m =
[[ 0.00  0.00  0.00  0.00  0.00  0.00  0.00  0.00  0.00  0.00]
 [-0.85  3.45  1.06  3.41 -0.69 -2.03 -1.54 -1.47  3.33  1.88]
 [ 0.78 -1.04  0.34 -0.44 -0.01  0.67  0.92  1.55 -0.66  0.43]
 [-1.45  5.15 -0.94  1.43  3.06  0.17 -1.67 -5.58  2.99 -2.18]
 [ 1.31 -2.06 -1.02 -3.42  3.02  3.89  2.28  0.53 -2.77 -2.88]
 [ 3.01 -4.10  6.20  3.11 -2.78  2.62  3.48  4.97  1.65  3.57]
 [-2.13  2.91 -4.35 -2.13  1.92 -1.88 -2.47 -3.43 -1.15 -2.44]
 [ 1.26 -2.01  0.46 -0.97 -0.10  1.12  1.52  2.59 -1.34  0.58]
 [ 1.11 -1.67 -0.11 -1.64  0.95  1.81  1.53  1.43 -1.53 -0.66]
 [ 0.06 -0.08  0.13  0.07 -0.05  0.06  0.07  0.10  0.04  0.07]
 [ 1.06 -1.60  0.42 -0.73 -0.07  0.92  1.27  2.18 -1.05  0.54]
 [-0.03 -0.85  1.33  2.01 -3.72 -2.99 -0.68  2.95  0.63  3.70]
 [ 0.64 -0.93  0.24 -0.44 -0.02  0.56  0.77  1.29 -0.62  0.32]]
Report the entry just right of -1.15.
-2.44
The third smallest entry: -4.10
Report the first entry of the largest entry's row.
3.01
The entry in the top-left corner: 0.00
Report the entry just left of 3.02.
-3.42
The fifth entry in reading order is 0.00
The entry just right of the largest entry -> 3.11
The bottom-left entry is 0.64
Report the bottom entry of the column that holds the largest entry.
0.24
The entry directly above 0.77 -> -0.68
Report the smallest entry in the last column.
-2.88
Report the smallest entry in the last row.
-0.93
The entry in the top-right corner -> 0.00
Report the second entry on the main diagonal.
3.45
The entry directly above -1.53 is -1.34
Report the third entry from the end, reading row by row.
1.29
Report the bottom-right entry.
0.32
Report the entry just left of -3.42.
-1.02
Report the entry directly below -2.77.
1.65
Report the fifth entry from the end, reading row by row.
0.56
Report the second smallest entry.
-4.35
Report the fourth entry in reading order.
0.00
The entry just right of the smallest entry: 2.99
Report the 2nd largest entry.
5.15
The entry directly below -1.34: -1.53
Report the third entry on the diagonal from the top-right corner.
1.55
Report the third entry on the main diagonal.
0.34
Report the entry directly above -2.47.
3.48
Report the entry directly below 2.01.
-0.44
The top entry of the column that holds the largest entry is 0.00

[[-0.08 -0.32 -1.54  0.93 -0.51 -2.25  2.32  0.06 -0.30]
 [-0.08  0.84  1.14 -5.33 -4.01 -2.25 -0.40  2.17 -2.71]
 [ 0.22 -0.07  0.80  2.19  2.60  3.64 -1.76 -1.41  1.85]
 [-0.05  1.10  2.14 -5.33 -3.23 -0.89 -1.76  1.96 -2.18]
 [-0.10 -0.45 -1.88  1.56 -0.12 -2.25  2.78 -0.36 -0.03]
 [ 0.06  0.32  0.80 -1.57 -0.51  0.02 -0.85  0.48 -0.30]
 [-0.26 -0.97 -3.55  1.56 -1.67 -5.87  5.50  0.27 -1.10]
 [-0.19 -1.49 -3.89  5.95  1.82 -3.15  5.04 -1.41  1.32]
 [-0.26 -1.36 -4.22  4.69  0.27 -4.96  5.95 -0.57  0.24]
 [ 0.02 -0.58 -0.87  3.44  2.60  1.38  0.51 -1.41  1.58]
 [ 0.09 -0.71 -1.21  3.44  2.60  0.92  0.96 -1.41  1.58]
 [-0.01  0.19  0.47 -0.32 -0.12  0.92 -0.85  0.06 -0.03]
 [-0.19  0.58  0.13 -4.71 -4.01 -4.06  0.96  2.17 -2.98]
 [-0.12 -0.32 -1.21  0.31 -0.90 -2.25  1.87  0.27 -0.56]
 [ 0.02  0.19  0.80 -0.95 -0.51  0.47 -0.85  0.27 -0.30]]
Rows and columns are numbered from 1.
The top-left entry is -0.08
Which number is the entry in row 1 and column 3? -1.54
The entry in the bottom-left corner -> 0.02
Which number is the entry in row 2 and column 3? 1.14
The entry directly above the smallest entry: 0.02
The entry in the bottom-right corner is -0.30
Which number is the entry just right of 0.93? -0.51
The top-right entry -> -0.30
The entry just right of -1.88: 1.56
The entry at row 2, column 1 is -0.08
The entry directly below 2.78: -0.85
Which number is the entry directly below 5.50? 5.04
The entry directly below -0.07: 1.10
Which number is the entry at row 1, column 2? -0.32
Which number is the top entry of the column that holds the smallest entry? -2.25
Which number is the entry directly above -0.07? 0.84
The entry directly above -0.97 -> 0.32
The entry directly below -3.23: -0.12
The entry directly above the centre entry -> -1.67
The entry just left of -0.57 -> 5.95
Which number is the entry just left of the centre entry? 5.95
Which number is the minimum? -5.87
The entry at row 3, column 1 is 0.22
